A small network was shown many inputs. Here are its activations along a few directions, one row for each input.
Each table varies a few parts of the input and shows all the possible inputs, shuffled.
Descriptions start from the smaller parts, as in this example, which fits no table here: one of 2 separate values, together with either a single point or one of 9 places along a line or (one of 5 places around a ring, together with one of 6 places along a line).
Shared parts are said once, and a part with two or three values counts as separate values.

Other details of the inputs vary at random and push rows far along two fixed directions, the same in every table; ignore that.

Rows:
x1: [-41  88 -18 -20  -4   3   5 -68  39 -36 -48   6  12]
x2: [-65  12 -26  57  49 -39 -97  -8  -8  41  33   3 110]
x3: [ 20 -26 -12 -15   0 -24  55  21   2 -19  -4  20 -73]
x4: [ 11 -49 -20 -11  -9   5  40  11  21 -25   6 -23 -67]
x5: [-39  62  -6 -13 -17  17  16 -84  40   3 -58   9  21]
x6: [ -68   13    5   37   48  -38 -120  -27  -10   31   50   30  101]
x7: [-28  54  48 -12  23  16 -78  12 -22  24   9 -28 123]
x8: [  5 -56  -7 -15 -11  -9  56   8   4 -13  -3  -9 -72]
x9: [ 34 -13 -22   1 -11 -13  60   5  22  -3 -12  24 -86]
x10: [ 45 -36 -19  15 -26  -2  42   1   7 -10  -2  21 -56]
x11: [ 39 -32 -34 -10 -22  -3  23   6  27 -27 -23   4 -68]
x12: [ 42 -28  30  17  26   4 -28  99 -63  22  58  -1  11]
x13: [ 31 -16 -31  -3 -18  -7  29  20  28 -30 -22   9 -78]
x14: [-17  79  54  21  19   5 -51  -1 -38  23  18   2 106]
x15: [ 19 -47 -18   3 -21   4  59  -9  23   1 -12  -7 -88]
x16: [ 26 -57  33  16  11  17 -28  84 -59  28  60 -31  12]
x17: [ 20 -46 -28   1 -30  22  31  18  10 -11 -12  13 -58]
x18: [ 43 -31 -17  -5  -8 -10  47   0  10   5  -4  15 -66]
x19: [ 31 -67  47 -16  40 -16   1  94 -56  30  64 -11  22]
x20: [-49  62 -18 -28 -12  18   6 -75  47 -29 -50  -3  28]
x21: [-50  60 -13 -11 -34  22 -15 -76  45 -24 -63 -24  13]
x22: [-44  69 -17 -32 -18  -6  24 -99  31 -28 -69  16   5]
x23: [ 47 -62  39  19  13   3  -4  83 -44  32  62  -3  22]
x24: [-18  61  41 -20  42  -1 -63  -1 -34  12  27 -25 113]
x25: [ 39 -66  42  28   9   4  -6  78 -50  31  69 -25   9]
x26: [-33  71 -33  -5 -39  27  -2 -92  29 -28 -72  18   3]
Each input here is: either one of 2 separate values or (one of 4 places along a line, together with one of 6 places around a ring).
What sort of input is x2? -> one of 2 separate values

Rows:
x27: [ 36 -65  17   3   8   2  14  61 -29  13  33 -11 -28]
x28: [-28  58  29 -12  19  -5 -34 -29  -3  14  -5  -4  71]
x29: [ 12 -78 -18  33  20 -31 -23  57 -12  11  50   3 -14]
x30: [ 54 -53  -4  28   8  -9  12  54 -21  17  41  29 -34]
x31: [ 15 -83 -20  30  23 -25 -24  54 -10  21  55   7 -21]
x32: [-23  47  17  -9  -9  19 -30 -22  -5  -1 -13 -11  47]
x33: [-26  61  22  -7  13   9 -34 -20  -9  10  -9 -12  82]
x34: [-18  17 -29 -11 -19  -8  45 -55  33 -28 -43  23 -52]
x35: [-13  21 -27  -4 -33  18  34 -46  40 -24 -56   0 -43]
x36: [ -4  22 -35 -13 -22  -4  38 -52  48 -27 -50  11 -51]
x37: [-32  55  24  -6  18  -7 -20 -21  -7   6  -2   3  54]
x38: [ 41 -57  14   2   7   7   1  72 -28   6  32 -10 -25]
x39: [-25  42  17  -3  -1  18 -19 -23  -8   8 -19 -16  43]
x40: [ -5 -11 -42 -10 -50  11  62 -57  48 -33 -54  13 -87]
x41: [-33  56  27  -9  12   7 -33 -26  -6  13  -6  -5  84]
x42: [ -3   8 -50  -8 -29  -7  65 -46  53 -40 -53  22 -91]
x43: [-26  65  40   0  15  15 -47 -14 -20  13   4 -27  91]
x44: [-23  41  20  -1  -2  13 -16 -30   3   1  -9 -11  45]
x45: [ 45 -55  12   2   6   4   4  65 -25  -1  40 -12 -26]
x46: [ 39 -49  15  -2  20  -5   2  69 -36  19  45  -9   2]
x47: [-19  48  10 -13  10  -3 -17 -32   0   6 -15  -4  40]
x48: [-28  56  21 -13  11  11 -43 -19 -11   3  -8  -5  81]
x49: [-27  43  22  -5  -9  14 -18 -26   0   8 -10 -10  45]
x50: [ -4   5 -51 -13 -31  -4  56 -46  50 -47 -52  29 -93]
x51: [-55  31  -3  23  28  -6 -75 -29   0  23  16   1  80]
x52: [-22  50  17  -5  -7  16 -19 -22  -2   5 -13 -17  45]
x53: [  2  -4 -48  -5 -44  13  62 -55  49 -38 -53   7 -87]
x54: [ 38 -48   7   0  22 -18  20  65 -30   9  41   1 -36]
x55: [ 39 -59  24   5  14  -2   6  61 -35  13  48 -15 -12]
x56: [-18  15 -23  -4 -34  17  35 -51  43 -21 -53   7 -42]
x57: [ 44 -47  16  -9  25 -14  -8  68 -28   9  44  -3 -12]
x58: [ 10   4 -59  20 -47  -8  46 -53  48 -29 -56  44 -88]
x59: [-33  52  36 -10  19   5 -43 -21 -25  18   3 -10  98]
x60: [ 37 -50  13   1   2   3  10  61 -30  16  38 -16 -22]
x61: [ 40 -56  11  -7  19 -19  14  50 -21  11  35   1 -29]
x62: [ 14 -81 -19  31  21 -28 -25  56 -13  16  52   6 -14]
Describe the family of inputs behind these rows. -> either one of 2 separate values or one of 4 places along a line or (one of 5 places along a line, together with one of 6 places along a line)
What sort of input is x34? -> one of 5 places along a line, together with one of 6 places along a line
Change only the place on the line of 6 in x57. List by row number the other rows that result. -> x32, x38, x45, x48, x50
Change only the place on the line of 6 in x36. List by row number the other rows that result. -> x33, x35, x42, x43, x52
